A small network was trained on invented records. Each row is its activation on one of them, seen along a few directions.
After each row come some of the record's fields: S, E, V, B.
A field that a record lacks is left out.
The largest differences between rows may come from other fields.
In the rows, zero is written as 500.
Random noise pushes rows far along 7 fixed directions. That doesn't count. These rows show it; they differ only by the noise:
[618 330 446 516 565 493 378 552 429 408 534 421 458 361 512 506 512 442
 385 251 538 409 460 783 439 438]
[439 693 380 491 615 777 479 605 423 473 289 606 526 731 647 444 629 364
 626 415 470 490 579 522 421 388]
[554 304 576 142 499 503 247 443 433 575 568 470 626 755 595 413 568 349
 508 373 566 503 288 400 473 230]
[550 476 354 581 623 585 513 555 543 385 512 547 494 575 414 472 531 501
 584 505 448 541 542 646 512 538]
[486 597 417 471 562 656 413 609 436 451 399 472 570 522 612 499 650 364
 527 322 492 425 543 601 411 382]
[646 219 484 427 520 578 516 499 612 519 549 494 462 375 519 507 351 492
 409 350 483 431 363 679 318 404]
[572 336 509 289 460 392 313 495 512 468 653 405 590 624 393 450 568 443
 543 499 517 546 446 484 556 450]
[670 293 401 379 379 514 413 650 434 456 436 513 393 658 265 433 425 473
 567 527 419 570 574 592 431 633]
[521 282 555 347 577 359 531 267 830 500 866 518 569 702 365 413 386 617
 625 784 526 674 377 372 670 484]

[423 694 409 538 451 726 708 604 740 601 436 598 711 498 478 622 553 569
 686 651 350 521 471 253 338 459]  {E: e1, V: v2, B: b1}
[425 416 575 489 522 485 563 400 650 573 592 568 534 494 579 509 456 490
 441 555 523 500 305 366 441 374]  {E: e1, V: v3, B: b1}
[446 596 553 362 466 456 436 494 341 506 383 491 436 673 526 396 524 438
 557 558 487 544 667 431 593 623]  {S: s1, E: e1, V: v3, B: b1}
[526 479 472 528 439 512 426 578 410 482 447 518 417 568 474 499 524 450
 475 440 561 488 506 544 455 450]  {E: e2, V: v2, B: b2}
[439 553 350 631 829 651 616 385 807 409 727 602 772 581 528 537 606 588
 682 593 464 592 317 488 574 327]  {S: s1, E: e4, V: v2, B: b2}
[517 487 512 553 581 424 372 522 277 409 449 407 475 347 612 508 596 409
 360 254 555 395 499 716 524 496]  {S: s1, E: e1, V: v3, B: b1}
[329 676 634 470 522 576 534 417 368 548 279 551 253 550 816 383 458 352
 406 447 585 420 694 525 486 510]  {S: s1, E: e3, V: v3, B: b1}
[597 473 474 602 299 401 477 685 369 485 417 406 425 276 301 601 489 567
 429 453 444 466 615 580 454 704]  {E: e2, V: v3, B: b2}
[574 253 550 354 549 628 688 360 699 661 520 688 477 665 525 449 204 626
 577 647 451 599 299 356 415 457]  {S: s1, E: e2, V: v3, B: b2}
[419 408 652 283 457 448 566 312 759 605 666 471 585 538 573 468 426 501
 533 665 507 534 404 306 492 427]  {S: s1, E: e2, V: v3, B: b1}
[462 489 677 379 443 337 526 320 552 585 594 506 374 627 540 423 309 630
 530 654 626 597 582 363 668 593]  {S: s1, E: e1, V: v3, B: b1}
[442 565 515 511 479 496 492 495 639 478 613 423 554 452 531 528 550 520
 527 532 546 513 551 499 506 466]  {S: s2, E: e4, V: v2, B: b2}
[476 587 487 512 509 702 680 485 737 562 538 463 623 288 614 572 436 519
 553 500 452 423 521 508 346 418]  {S: s1, E: e3, V: v2, B: b2}
[317 686 602 680 508 385 542 434 448 466 480 504 283 447 609 451 489 473
 394 563 628 490 677 509 621 596]  {E: e3, V: v3, B: b2}
[437 650 582 612 492 540 664 402 583 595 459 597 347 550 624 495 315 658
 514 596 599 545 588 435 545 525]  {E: e4, V: v2, B: b1}
[599 450 546 503 270 408 500 575 491 530 524 406 320 419 359 519 318 669
 531 556 576 556 725 587 513 699]  {S: s1, E: e4, V: v2, B: b2}
[520 360 532 557 582 311 526 344 563 366 689 511 357 597 391 401 380 563
 510 661 557 619 557 626 711 679]  {S: s1, E: e2, V: v3, B: b1}
[444 679 511 473 369 788 528 642 434 619 206 559 423 533 715 519 488 362
 476 353 524 387 567 453 217 339]  {E: e2, V: v2, B: b2}
[549 465 489 521 308 349 495 618 478 411 491 410 313 476 274 469 433 531
 517 646 466 568 775 589 552 822]  {S: s2, E: e2, V: v3, B: b2}
[494 426 640 442 472 469 493 390 520 561 532 474 340 448 661 464 324 552
 418 423 641 479 540 584 483 472]  {S: s1, E: e4, V: v2, B: b1}
[364 684 553 646 584 428 549 429 512 408 513 445 369 404 619 475 523 517
 462 518 584 487 718 620 633 622]  {S: s2, E: e4, V: v3, B: b1}
[641 222 452 451 538 477 452 465 500 489 580 515 539 469 382 497 453 494
 461 469 418 500 313 600 464 479]  {S: s2, E: e3, V: v2, B: b1}
[605 434 338 742 694 539 658 499 644 426 606 565 608 328 379 619 449 746
 568 502 428 542 403 628 565 575]  {S: s2, E: e4, V: v3, B: b1}
[530 313 525 417 577 644 547 475 562 616 476 555 636 366 651 560 493 384
 348 328 422 370 149 458 256 239]  {E: e3, V: v3, B: b2}
[477 453 594 515 306 332 495 480 605 517 624 425 354 444 426 501 403 534
 429 597 606 517 601 494 504 572]  {E: e2, V: v2, B: b1}
[504 381 574 446 381 355 545 453 542 531 530 529 353 568 358 433 356 541
 462 688 471 570 532 407 527 656]  {E: e1, V: v3, B: b1}
[454 491 514 359 558 437 461 425 488 479 557 480 646 598 469 454 616 430
 569 611 416 543 450 374 606 500]  {S: s2, E: e1, V: v3, B: b1}
[492 404 385 512 621 454 431 482 575 338 666 539 606 706 364 452 604 464
 621 607 475 632 410 526 610 493]  {S: s1, E: e4, V: v3, B: b1}
[573 427 428 547 484 562 408 600 405 450 435 530 455 529 478 523 536 452
 450 358 527 470 424 603 401 405]  {E: e4, V: v2, B: b2}
[596 431 459 467 490 379 474 495 434 431 524 480 439 574 293 442 442 602
 584 610 455 598 622 545 654 707]  {S: s1, E: e1, V: v2, B: b1}
[565 422 381 437 466 627 427 616 505 543 488 541 708 566 434 559 639 392
 536 431 412 467 294 423 335 311]  {E: e3, V: v2, B: b1}
[455 725 519 572 532 757 829 455 658 634 306 629 363 479 648 478 238 658
 607 626 440 513 717 458 413 623]  {S: s1, E: e1, V: v2, B: b2}
[597 377 403 689 722 530 456 452 244 456 427 711 353 700 450 434 437 550
 464 448 533 560 336 620 607 478]  {E: e1, V: v2, B: b2}
[407 700 411 704 558 552 516 564 507 452 511 491 595 378 530 584 669 473
 508 448 516 441 538 524 504 437]  {E: e3, V: v2, B: b1}
[404 540 575 344 385 407 409 480 560 539 583 472 614 661 497 498 609 443
 563 611 545 557 439 240 545 408]  {E: e4, V: v2, B: b1}
[472 457 387 495 655 535 471 511 646 387 657 468 768 489 453 548 690 453
 584 498 406 527 353 517 500 408]  {S: s1, E: e4, V: v3, B: b1}
[477 376 449 531 704 412 405 430 446 353 619 483 546 516 495 432 610 396
 454 457 502 508 391 638 602 461]  {S: s1, E: e1, V: v3, B: b1}
[375 833 600 473 473 566 485 426 505 617 461 514 549 669 692 506 552 576
 617 540 649 539 583 282 605 358]  {E: e4, V: v2, B: b2}
[512 570 537 390 380 561 304 577 338 553 413 462 491 622 620 497 580 396
 487 318 658 445 496 458 437 275]  {E: e2, V: v2, B: b2}
[471 407 603 319 445 322 422 368 742 508 834 316 682 415 486 524 559 521
 532 561 590 508 451 445 578 398]  {S: s1, E: e2, V: v2, B: b1}
[382 519 608 385 566 512 501 359 576 532 554 520 495 664 658 406 484 441
 520 578 570 552 480 406 549 423]  {S: s1, E: e2, V: v3, B: b2}

Here are new rows. What are their fields?
[618 359 351 550 523 545 432 628 562 439 606 464 746 403 324 633 657 511
 513 410 401 486 254 545 385 376]  {E: e4, V: v2, B: b2}
[474 569 543 604 523 510 662 405 609 582 551 576 441 455 495 522 351 651
 531 638 523 534 525 406 552 544]  {E: e1, V: v2, B: b2}
[596 385 382 340 408 561 479 672 379 476 325 527 534 617 274 455 546 390
 589 579 257 542 540 473 403 685]  {S: s1, E: e3, V: v3, B: b1}
[435 486 484 511 397 375 525 569 704 453 673 336 710 191 370 615 688 414
 436 567 381 420 434 426 421 524]  {E: e3, V: v3, B: b1}
[630 382 551 338 322 545 566 539 549 594 411 472 356 473 423 465 267 565
 522 540 445 502 628 514 378 639]  {S: s1, E: e2, V: v2, B: b2}
[481 591 523 712 397 368 516 499 530 438 593 458 262 472 400 488 402 609
 473 606 651 555 736 615 605 653]  {E: e2, V: v2, B: b2}
[615 370 472 425 496 444 459 519 463 502 525 484 550 517 366 513 457 597
 545 493 453 555 464 514 551 592]  {S: s1, E: e4, V: v3, B: b1}
[508 470 536 599 731 435 408 321 302 481 537 585 420 619 595 431 493 515
 413 410 622 509 358 571 694 381]  {E: e3, V: v2, B: b2}
[509 448 517 463 573 521 630 412 749 526 666 407 651 261 508 552 450 551
 498 538 416 458 457 511 459 488]  {S: s1, E: e3, V: v2, B: b2}
[372 708 475 536 653 641 488 485 343 464 318 632 412 804 645 385 559 431
 600 527 532 573 632 484 592 516]  {S: s1, E: e2, V: v3, B: b2}
[438 602 438 600 654 499 592 429 558 412 533 550 499 551 478 450 530 523
 567 630 436 555 597 521 640 617]  {S: s2, E: e3, V: v3, B: b1}
[453 561 581 416 226 545 458 660 442 577 326 436 404 440 572 524 499 370
 402 433 521 426 593 434 285 490]  {E: e4, V: v3, B: b2}
[521 471 463 638 739 553 676 304 546 534 543 737 375 739 445 402 283 723
 640 733 505 676 494 474 717 616]  {S: s1, E: e3, V: v2, B: b2}
[518 425 511 469 182 378 468 690 431 502 403 440 321 426 281 494 453 425
 436 593 439 501 668 468 397 729]  {E: e3, V: v3, B: b1}
[457 580 477 321 487 652 526 543 539 569 388 519 640 582 573 481 590 383
 577 519 373 472 500 343 411 447]  {S: s2, E: e3, V: v3, B: b1}
[644 223 510 599 611 399 424 447 349 435 514 535 327 408 498 500 397 544
 291 284 579 452 319 743 517 456]  {E: e4, V: v3, B: b2}
[436 607 589 315 194 390 373 576 491 510 496 351 368 639 442 410 500 420
 588 632 596 551 859 448 525 645]  {S: s1, E: e2, V: v2, B: b1}
[529 458 406 613 791 638 621 368 494 459 465 769 383 842 496 383 347 628
 650 640 497 657 436 543 625 525]  {S: s1, E: e1, V: v2, B: b2}
[519 493 530 333 442 552 268 570 403 560 508 393 742 479 609 580 712 354
 444 250 548 390 287 416 373 183]  {E: e2, V: v2, B: b2}
[520 564 465 489 416 480 440 564 422 512 483 511 493 631 352 480 523 517
 588 598 500 567 577 390 564 553]  {E: e3, V: v2, B: b2}
